These are the activations of a small neural network, seen along a few directions. Each row is one input.
Each table varies a few parts of the input and shows all the possible inputs, shuffled.
Descriptions start from the smaller parts, as in this example, which fits no table here: one of 5 places around a ring, together with either a single point or (one of 2 separate values, together with one of 4 places along a line) or one of 11 places around a ring.
Shared parts are said once, and a part with two or three values counts as separate values.

Other details of the inputs shift rows strongly along two fixed directions, in all tables alike. That doesn't count.

Rows:
r1: [-7  3 -3 -1 -3  3  2  9 -3  2  5 -1 -2  4  0]
r2: [-4 -4 -1 -6 -5 -1  1 10  0  2 -1 -2  1 -8  6]
r3: [ 3  8 -9  2  1  1 -3 -7  3  0  4  2  2 -1 -2]
r4: [ 0 -5 -1 -4 -3  4  2 -2  2 -7 -5  3  4 -2 11]
r5: [-3  1  1 -6 -1  5  1 -2 -4 -2  3  1  0  7  2]
r6: [ -2  -2   5 -12   0   5   0  -1   2   0  -1  -2   3  -1   5]
r7: [ 2  1  4 -2  6  3 -4 -2 -3 -8  6  1 -6  4 -2]
r8: [ -9   3   0   3   2  -4 -14  -4  11  -6 -13   4  -4  12  -1]
r9: [ 2 -5 -6 -2 -2  0 -4 10 -2  4  3 -1  0 -7 -5]
r10: [-1  6 -3  8  3  0 -6  7 -1 -7  6  1 -1 -1  0]
r11: [  4   4   1   3   5   2  -6  -4  -2 -11   4   3   1   3   1]
r12: [ 5 -3 -5 -3 -3  0 -3 -5 -1  5  2  0 -3 -8 -4]
r13: [ 5  0 -8  3 -4  3 -2 -6  2  0  0  3  0 -5 -1]
r14: [ -7  -7   4  -2  -2  -5 -14  -2   7  -1 -15   2  -9   5  -3]
r15: [ -9  -2   7  -4   2  -1 -14  -2   9   2 -14   0  -8   8  -6]
r16: [ 1 -4  1  3 -1 -1 -5  9 -5 -2  4 -1 -6 -7 -3]
r17: [-4  3  2 -9 -3  3  2 -5  4  5  0 -3 -1 -6  4]
r18: [  0  -7   3 -11  -3   1   1  -1  -1  -2  -3   0   2  -5   7]
r19: [-4 -2 -5  6 -8  3  1  9 -3 -1 -1  2  2 -1  4]
r20: [ 32   1  12  13  34 -22  34   4 -20  25 -32  -2   7   8  -4]
r21: [  0   6   0   1   3   1  -2  -6  -1  -3   7   0 -10  -1  -3]
r22: [ -3   1   1 -11   2   3   3  -2   2  -4   1   0   1   3   7]
r23: [-6  6 -5  0 -1  0  1  8  3 -3  1  0  6 -1  8]
r24: [-3  3  1 -4 -6  5  0 -5 -3  7  2 -2 -2 -1 -1]
r25: [-4 -2 -5  1 -5  1  3  9  3 -3 -3  1  3 -6  9]
r26: [-1  0 -5  4 -9  3  2 -6 -2  0 -2  3 -1 -2  5]
r27: [-2  3 -1 -5  1  2  0 -3  3 -7 -1  2  7  2 10]
r28: [-8  3 -3 -6  0  1  4  9  3  0  3 -2 -1 -1  5]
r29: [ 0  1 -3 -3  1  4 -4 10  0  6  5 -3  1 -4 -8]
r30: [-10   0   3  -2   3  -3 -12  -3  10  -2 -12   2 -10  12  -4]
r31: [-6  1  1 -7 -2  3  1 10  2  4  1 -4  1 -5  3]
r32: [ 1 -2 -2 10 -2  1 -4  8 -2 -7  2  2 -4 -5  0]
r33: [-1 -2 -1 -8 -6 -1  2 -5  1  3 -2 -1 -2 -9  6]
r34: [ -7  -5   1   4  -2  -3 -13  -3  10  -5 -18   5  -6   7   0]
r35: [-6  1  1 -3 -5  5 -1 10 -4  6  3 -3  0 -1 -2]
r36: [ 0  6 -9  4  2  1 -4  8  2 -1  5  1  5  0 -3]
r37: [ 4 -2  2  1 -2 -1 -5 -6 -4 -1  3  0 -8 -8 -2]
r38: [ 4 -2  1 -8  3  6 -5 -1  0  2  3 -1  2  0 -6]
r39: [ 2  8 -2  7  2  0 -5 -8  0 -6  5  2 -3 -1  0]
r40: [-1  1  4  1  2  2 -6  9 -2  0  6 -3 -5 -4 -5]
r41: [ 1 -7  2 -6 -6  3 -1 -1 -7  0 -1  1  1  0  3]
r42: [  5  -4   2   4   0   3  -5  -2  -3 -11   0   4  -2  -1   2]
r43: [-5  5 -3 -3 -4  3  3 -6 -2  3  4  0 -4  3  1]
r44: [ 25  11  12  19  32 -20  37   2 -21  20 -33   0  12  17   5]
r45: [-4 -4 -2 -1 -8  1 -1 10 -6  4  1 -1 -1 -4  1]
r46: [ 3 -1  8 -4  4  5 -6 -2 -3 -4  4 -1 -4 -1 -4]
r47: [-3  8 -5  3 -5  2  0 -7 -1  0  2  2  2  2  4]
r48: [-16 -50  39  32 -32 -49  39 -25  44   0  48 -29  43  18 -35]
r49: [-5  5 -2 -8 -1  1  4 -6  4  1  2 -1 -3 -1  6]
r50: [ 1  5 -6 -3  2  2 -1 -6  2  3  6  0 -4  0 -5]
r51: [-1 -2  5 -8 -3  7 -2 -1 -5  2  1 -1  2  3  0]
r52: [ 6 -5 -5  0 -1  5 -3 -2  0 -5 -1  4  4 -1  0]
r53: [ 3  0 -3 -7  5  4 -2 -2  0 -2  5  1  0  4 -4]
r54: [ 5  3 -5 -1  4  4 -5 -3  1 -5  3  3  6  4 -1]
r55: [ 2 -2 -9  5 -3  3 -3  9  1 -1  1  2  2 -5 -2]
r56: [-1  3 -7 -2  3  2 -2  9  1  2  7 -1 -1  1 -6]
r57: [-4  8 -4 -2 -2  0  2 -7  5 -2  0  1  3 -2  9]
r58: [-2  4  0  3  4  0 -3  9 -2 -4  8 -1 -7  0 -4]
r59: [ 29   8  12  28  31 -23  35  -1 -18  19 -33   0   0   5   1]
r60: [-6  6 -6  4 -4  2 -1  8 -3 -1  3  1  4  3  3]
r61: [ 3  3 -2 -5  0  4 -3 -5  2  7  4 -2 -2 -5 -7]
r62: [ 0 -5 -1  0 -6  6  0 -2 -4 -5 -3  4  3  2  6]
r63: [ 6 -7  5 -2  1  1 -6 -2 -6 -6  3  1 -4 -4 -1]
r64: [-2  0 -4 -1 -6  1  4 -6  4 -2 -4  2  1 -6  9]
r65: [ 2  3  4  0  1  2 -5 -6 -1  1  5 -2 -8 -5 -5]
Description of these inputs: one of 5 places around a ring, together with either a single point or (one of 3 separate values, together with one of 4 places along a line).
The inputs of r33 and r64 match in every part but the place on the ring of 5. If r12 is changed in the same way as r33 into r64, which row does it become?
Answer: r13
The inputs of r3 and r50 match in every part but the place on the ring of 5. If r23 is changed in the same way as r3 into r50, which row does it become?
Answer: r28
Change only the choice among 3 separate values in r44. List by row number the other rows that result.
Answer: r47, r60
List by row number the other rows that have the place on the ring of 5 in common with r65.
Answer: r6, r15, r17, r24, r29, r31, r35, r38, r40, r46, r51, r61
A walk changes only the place on the ring of 5. It starts at r30 and steps to r8. List the rest of the walk in order.
Answer: r34, r14, r15
Change only the place on the line of 4 in r52. List by row number the other rows that result.
Answer: r4, r42, r62
A walk changes only the place on the line of 4. It starts at r2 and steps to r45. List the rest of the walk in order.
Answer: r9, r16

Rows:
r66: [ -4  -4  -9   2 -15   4   6   2   2  -2  13   0  15   0   3]
r67: [ -6  -2   5  -2  -7   2  -5 -15  13  -3   4  -2  -1   4  -5]
r68: [ -4  -2  -4   1  -5  -3  -2  10   6   3  19  -7   1 -11  -9]
r69: [ 16   5  13  11  28 -18  15   9 -12  18 -34   2  -2  11  -2]
r70: [ -6  -1  -8   4 -17   1   6   0   1  -1  13  -2  12  -6   6]
r71: [ 14  49 -39 -25  29  40 -34  14 -44   3 -58  30 -46 -10  38]
r72: [ -7  -3   2   5  -5  -4 -10  -5  11 -12   4   3   4   8   0]
r73: [ -1  -7   7  -2  -2   1 -11 -13   7  -8   6  -2   3   3  -7]
r74: [ 21  10  10  17  25 -13  24  17 -26  21 -14  -4  -6  -1  -5]
r75: [ -6  -6   3  -4  -5  -2  -6 -16  10  -4   5  -2  -3   6  -4]
r76: [ -8  -5  -2  -7 -10   4  10   4   6  -7  12  -2  14  -1  11]
r77: [ -2  -4  -3  -4 -16   2   5  -8  -1   4  15  -4   8  -9   1]
r78: [ -8  -3   5  -3  -6   1  -5 -16  12  -3   4  -1  -1   3  -5]
r79: [ -7  -4   4  -4  -6  -1  -5 -16  11  -2   6  -1  -3   5  -3]
r80: [ 18   5   1   8  18  -9  29  16 -21  28 -25  -2   9   3   2]
r81: [  3 -18   4   2 -12  -3  -2 -12   8  -8   5   0   1  -8  -2]
r82: [  0  36 -46 -33  -2  62 -55  20 -36 -20  -2  26 -40 -25  27]
r83: [  0  -7  -5  -6 -14   6   5  -6   0   3  15  -3  12  -3  -1]
r84: [-12   0   1   5  -7  -1  -4  -8  14  -8   2   2   2   6  -1]
r85: [  5  -5   2   1  -3   6   0  -3  -4  -5  25  -3   1  -2 -10]
r86: [ -6  -4   3   7  -3  -1 -11  -5   9 -13   4   1   6   6  -2]
r87: [ -4  -6   5  -6  -4  -3  -8 -14   9  -8   4   1  -1   6  -6]
r88: [-10  -2   0  -5 -13   0  10   1   5  -6  12  -4  10  -6  13]
r89: [ 22  15   5  23  25 -13  27  10 -25  13 -13   0  -1   1   2]
r90: [-12  -7   5 -11 -13   0   7   8   5   2  11  -8   6  -9   6]
r91: [ 15   4   9  -1  22  -9  34  18 -17  23 -26  -4   7   3   9]
r92: [ 13   6  10   9  27 -18  18   7 -12  18 -35   0  -5  12  -2]
r93: [ -7  -9   7   1  -3  -1 -14   2   9  -5   3  -3   2   3  -9]
r94: [  0  -7   7  -2  -4   0 -10 -12   8  -8   6  -1   2   4  -6]
r95: [ -3  -8   3 -15  -9   6   9  -5   4  -2  14  -5  11  -4   6]
r96: [ 24  14  -4  17  30 -12  28  13 -15  16 -16   1   7   3   1]
r97: [ 16   8   3  10  15 -13  30  14 -22  29 -24  -3   5  -2   4]
r98: [-10  -3  -1   3  -6  -4  -6  -7  11 -12   2   1   1   9  -1]
r99: [ -5  -6   4  -5  -5  -3  -7 -15   9  -7   4  -1  -2   6  -5]
r100: [  3  36 -39 -39  -3  59 -55   9 -39 -13   1  22 -47 -33  24]
r101: [ 5 -3 -6 -3 -2  3  0 -2  5 -1 22 -4  6 -6 -9]
r102: [-12  -1  -1   5  -6  -3  -5  -7  13  -8   4   1   1   8   2]
r103: [ -2 -16   0  11 -14  -5   0  -4  11 -13   3   2   5  -5   2]
r104: [ -5  -5   5 -13 -12   2  10  -7   3   0  14  -6   7  -9   8]
r105: [ -3 -19   2   3 -13  -3  -6   3   8  -5   0   0  -2  -8  -3]
r106: [ 18   5  13  12  28 -15  14  10 -13  17 -34  -1  -2  10  -3]
r107: [-13  -6   4  -1  -7  -3  -8  -1  12   0   2  -2  -4   6  -5]
r108: [ 15   5  11   9  27 -19  17   8 -12  17 -35   2  -4  12  -3]
r109: [ -2  -5  -6  -1  -3   1  -3  13   7   1  19  -5   5  -5 -11]
r110: [-2  3 -8  7 -5 -2  1  4  7 -5 21 -3  6 -8 -2]
r111: [ -2  -6   7  -4  -4  -2 -10 -13   8  -7   6   1   1   5  -5]
r112: [ -2  -7   2   3  -5   4  -3  12  -3  -3  21  -4   0  -1 -12]
r113: [ 10   9  11  11  26 -14  20   6  -9  22 -36   0  -5  10  -2]
r114: [ -8  -3   0   3  -5  -5  -7  -6  11 -13   2   3   2   9  -2]
r115: [-10   1   0   6  -8   0  -4  -7  15  -8   2   0   2   7  -1]
r116: [  3   0  -4  -1  -4   0   0  -5   5   0  22  -6   2 -11  -7]
r117: [-12  -4   5   0  -8   0  -7   0  14   0   0  -3  -2   4  -7]
r118: [-13  -8   3  -2  -6  -4  -9  -1  11  -2   2  -3  -4   7  -6]
r119: [ -5  -4   3   6  -5  -2 -10  -4  10 -13   4   1   5   7  -1]
The inputs of r103 and r81 match in every part but one. If r76 is changed in the same way as r103 into r81, which row does it become?
Answer: r95
The inputs of r113 and r84 match in every part but one. If r92 is changed in the same way as r113 into r84, which row does it become?
Answer: r98
Describe the family of inputs behind these rows.
Answer: one of 3 separate values, together with either a single point or (one of 2 separate values, together with one of 4 places along a line) or one of 9 places along a line
Change only the place on the line of 4 in r110. List by row number the other rows that result.
Answer: r70, r88, r89
Change only the choice among 2 separate values in r110. List by row number the other rows that result.
Answer: r96
Change only the choice among 2 separate values in r112. List by row number the other rows that result.
Answer: r74
Change only the place on the line of 4 in r90. List by row number the other rows that result.
Answer: r68, r74, r97

Rows:
r120: [ 27  22   5  36  44 -31  58  40 -26  39 -38  -4  12   5   5]
r121: [  9  39 -22 -23  16  31 -19 -22 -22  -8 -18  20 -23  -2  25]
r122: [ 15   0  -9  22   2  -1   2  12 -13 -12  19   3   4  -8  -4]
r123: [ 46   8   8  24  31 -19  60 -10 -34  23 -28   0  19   3  13]
r124: [-29  -2 -12   3 -28  13 -46 -12  33 -39  58   2   1   8 -21]
r125: [ 28 -31  33  27   9 -38  49  -8  -1  19  24 -23  25   4 -33]
r126: [ -2  26 -21  -9  19  20 -26  36 -24  -2 -42  19 -24   0  22]
r127: [-30 -29   8 -19 -38  11 -47 -18  31 -20  26  -4 -13  -6 -19]
r128: [-36 -33  10 -28 -37  11 -33   1  31 -15  33 -10  -1  -1 -15]
r129: [  6  26 -22   3  19  16 -36  15 -19  -4 -49  23 -33  -4  16]
r130: [ -4  27 -34 -31  -7  32  -2  12 -19   8 -14  10  -8 -22  37]
r131: [-37 -23   0 -13 -50  12 -35 -36  39 -37  25   3   2  -2   7]
r132: [ -8 -30  31  15  -4 -42  47 -14  32   6  -3 -16  41  25  -2]
r133: [  9  25 -23 -33  12  29  -7  31 -33  28 -22   3 -26 -26  14]
r134: [  6 -24  48  25  12 -44  35 -27  24  13  31 -27  24  25 -44]
The inputs of r127 and r129 match in every part but one. If r133 is changed in the same way as r127 into r129, which row does it become?
Answer: r120
Describe the family of inputs behind these rows.
Answer: one of 3 separate values, together with one of 5 places around a ring
Change only the place on the ring of 5 in r121. List by row number the other rows that result.
Answer: r123, r130, r131, r132
Change only the choice among 3 separate values in r125. List by row number the other rows that result.
Answer: r122, r123
